A small network was shown many inputs. Here are its activations along a few directions, one row for each input.
Each table varies a few parts of the input and shows all the possible inputs, shuffled.
A made-up example of a description, with smaller parts first: line(4) and (point or line(11) or (values(3) and ring(5))).
Shared parts are said once, and a part with two or three values counts as separate values.

Other details of the inputs shift rows strongly along three fixed directions, in all tables alike. That doesn't count.

Rows:
r1: 4, 11, -9, -7, 2, -13, 9, 0, 0, -2, -12, 0, -20, -12
r2: -3, -7, 1, 8, -1, 9, -5, -21, 2, -10, -6, -7, 12, 2
r3: -1, 3, 5, 20, -1, -8, -3, -3, 0, -9, -8, 1, 15, 13
r4: -7, -2, 5, 19, 1, -4, -7, -11, 6, -13, -7, 4, 12, 5
r5: -2, -4, -1, 12, 0, 0, -7, -17, -2, -8, -13, -3, 13, -2
r6: 6, -9, 4, 15, -5, 10, -5, -1, 4, -11, -7, -4, 5, 16
r7: -4, 1, -1, 1, -12, 1, 11, 2, 8, 1, -2, 5, -33, -16
r8: 3, -11, 6, -5, -11, 11, -15, 12, -13, 17, 27, 13, 23, -11
r9: 8, -3, -2, 2, -14, 6, -23, 3, -11, 26, 15, 31, 15, -26
r10: 12, 5, -10, -6, -3, -6, 10, 2, 0, 4, -13, 4, -30, -9
r11: -4, -8, 8, 18, -9, 8, 0, -6, 2, -13, -3, -2, 7, 6
r12: -11, 11, -3, -21, 29, -19, 14, 7, -3, -11, 0, -27, 8, 16
r13: 16, -21, -4, -10, -7, 7, -21, 19, 0, 1, 22, 9, 25, -4
r14: 4, 3, -12, -22, 15, -9, 13, 4, -3, -6, -9, -19, -6, 7
r15: -13, 14, 1, -5, 9, -7, 9, -3, 0, 8, -2, -1, -17, -3
r16: -7, -4, 7, 18, -4, 7, -5, -15, 9, -11, -1, 5, 7, 5
r17: -16, 8, 8, -11, 12, -3, 12, -4, 10, -1, 7, -6, -11, 4
r18: 4, 1, 2, 21, -2, -7, -4, -4, 1, -13, -11, 4, 11, 7
r19: 7, 9, -4, -4, -9, 12, 8, 3, -2, 19, -8, 2, -36, -7
r20: -7, -4, 14, 15, -6, 10, 3, -6, -4, -3, -2, -7, 11, 10
r21: 5, 5, -10, -23, -8, -5, -12, 13, -3, 27, 19, 31, -15, -40
r22: -8, 8, 7, 5, -14, 2, 12, 5, 7, 7, 2, 12, -34, -10
r23: 9, -8, -3, 7, -7, 16, -6, -8, -7, 0, -13, -13, 6, 10
r24: 21, -17, -8, -6, -6, -5, -19, 18, -3, 3, 19, 19, 26, -8
r25: -8, 4, 11, 18, 0, 0, -4, -11, -1, 0, -6, 3, 13, 7
r26: 9, 0, -7, -39, 16, -12, -2, 31, -7, 13, 31, 4, 9, -5
r27: 9, -20, -1, -14, -9, 7, -17, 10, -8, 1, 23, 6, 28, -16
r28: 10, -5, 0, 19, -3, -1, -2, -2, 1, -11, -11, 4, 8, 14
r29: -4, 9, 0, 1, -14, 10, 12, -2, -3, 18, -5, 6, -36, -18
r30: 5, 9, -8, -11, 7, -4, 14, 5, -4, 7, -9, -7, -18, 2
r31: -7, -1, 2, 10, -1, 14, -3, -20, -3, 2, -5, -6, 12, 4
r32: -12, 1, -3, -11, 8, -5, 8, -5, 16, -10, 4, -6, -15, -4
r33: -11, 13, 3, 0, -2, 5, 8, -9, 3, 16, 3, 8, -30, -9
r34: 12, -13, -1, -2, -24, 15, -19, 6, -13, 20, 18, 21, 12, -26
r35: 5, -3, 10, 14, -3, 13, -3, -1, -2, 1, -6, -7, 6, 18
r36: -11, -2, 10, 18, -3, 6, -3, -14, 7, -7, 1, 3, 9, 11
r37: 4, 5, -3, 14, 0, 1, -2, -9, -11, 1, -15, -5, 15, 5
r38: 2, -9, -6, -49, 30, -24, 1, 38, 4, -13, 36, -9, 29, 11
r39: 11, -11, -2, 8, -7, 13, -6, -7, -3, -6, -12, -11, 6, 9
r40: -3, 5, 1, -21, 27, -15, 18, 12, 3, -12, 1, -24, 4, 22
r41: -16, 9, 3, -6, 11, -15, 9, 2, 12, -7, 1, -1, -11, 3
r42: 4, -3, 5, 13, -2, 16, -4, -4, -8, 5, -6, -11, 6, 17
r43: 5, 2, -6, 11, -1, -2, -4, -10, -10, -4, -17, -8, 16, 3
r44: -2, 12, -4, 3, -15, 10, 4, -14, 4, 20, -6, 17, -42, -25
r45: -1, 8, -9, -5, 6, -18, 9, 6, 8, -9, -8, -2, -16, -6
r46: -9, 6, -4, -4, 6, -13, 6, -2, 12, -6, -5, 2, -19, -10
r47: 3, -6, 7, 17, -6, 11, -4, 0, 2, -5, -5, -3, 5, 19
r48: -12, 10, 2, -22, 31, -22, 16, 10, 3, -18, 1, -27, 12, 19
Description of these inputs: ring(6) and ring(8).
- The inputs of r46 and r24 match in every part but the ring(6) part. If r5 is changed in the same way as r46 into r24, which row does it become? => r10
- The inputs of r20 and r48 match in every part but the ring(6) part. If r11 is changed in the same way as r20 into r48, which row does it become? => r18
- Start at r35 and move only the ring(8) part, one step at a time. The first step leads to r42. Which rows follow, in order? => r19, r23, r39, r13, r6, r47
- Start at r36 and move only the ring(6) part, one step at a time. The first step leads to r41. Which rows follow, in order? => r3, r38, r47, r22

Rows:
r49: -2, -2, 4, 5, -2, 1, -7, -3, 3, -1, 5, 8, 7, -2
r50: 5, -3, -1, 4, -2, 1, -7, -2, -3, 3, -1, 5, 7, -2
r51: -3, 7, 0, 4, 3, -5, 7, -2, 0, -4, -9, -5, -6, 4
r52: -1, 4, 2, 2, 4, 0, 7, -4, 2, -2, -8, -5, -9, 7
r53: 3, -3, -2, 4, -3, 2, -6, -3, -3, 5, 0, 5, 7, -2
r54: 6, -4, 1, 4, -5, 4, -7, 2, -1, 2, 1, 5, 5, 0
r55: 4, -2, 2, 6, -3, -1, -3, 3, -3, 1, 2, 6, 8, 3
r56: 3, -4, -1, 4, -4, 3, -6, -2, -5, 4, 0, 4, 7, -4
r57: -2, 1, 0, 2, 1, 2, 6, -2, 2, -3, -7, -9, -10, 5
r58: 6, -5, -3, 3, -4, 4, -6, -2, -1, 1, 1, 4, 7, -1
r59: -5, 6, 1, 1, 1, 1, 7, -5, -1, -1, -8, -9, -7, 3
r60: -2, -1, 4, 8, -3, -2, -5, 0, 2, -2, 4, 10, 7, -3
r61: 1, 3, -2, 1, 3, -1, 5, -5, 3, -6, -10, -6, -9, 4
r62: -11, 3, 5, 3, 1, 0, 7, -7, 5, -5, -4, -6, -8, 1
r63: 2, -4, 1, 3, -5, 4, -5, -2, -5, 4, 0, 2, 8, -4
r64: 6, 12, -6, -16, -11, -8, 6, 22, 5, 22, 11, 28, -46, -29
r65: -15, 1, -1, -26, 20, -11, 9, 7, 8, -12, 13, -15, 1, 3
r66: -4, 3, 3, 2, 1, 2, 9, -3, 0, -1, -6, -8, -8, 6
r67: 5, -5, -1, 4, -5, 5, -6, 2, -1, 3, 2, 4, 5, 1
r68: -2, 5, -1, 4, 3, -7, 7, -3, 1, -4, -11, -5, -6, 2
r69: -10, 4, 2, 4, 3, -1, 6, -8, 7, -5, -4, -4, -8, 4
r70: 4, 0, 1, 4, -2, 2, -7, -1, -3, 3, 0, 5, 8, 0
r71: 2, -1, 0, 5, -4, 5, -6, -1, -5, 5, 2, 4, 7, -2
r72: 3, 0, -1, 4, -3, 4, -6, -2, -3, 5, 1, 4, 8, 0
r73: 0, -7, -4, -27, 10, -5, -2, 14, -1, -6, 18, -7, 15, -3
r74: 5, -5, -2, 3, -5, 5, -5, -1, -3, 1, 2, 3, 6, -2
r75: -1, -5, -3, -26, 14, -6, -1, 15, 1, -2, 20, -6, 16, 4
r76: 3, -3, 2, 4, -4, 5, -4, 0, -4, 5, 4, 3, 6, 2
r77: -3, 1, 1, 2, -1, 3, 7, -2, 1, -3, -8, -10, -9, 4
r78: 0, 3, -2, 4, 1, -5, 7, -3, 2, -7, -10, -5, -7, 3
- What is each input in this table made of? => line(5) and (point or ring(5))
- The inputs of r57 and r77 match in every part but the line(5) part. If r56 is changed in the same way as r57 into r77, which row does it become? => r63
- List by row number the other rows that have the line(5) part in common with r49. => r50, r52, r54, r61, r70
- Start at r78 and move only the line(5) part, one step at a time. The first step leads to r61. Which rows follow, in order? => r58, r74, r73
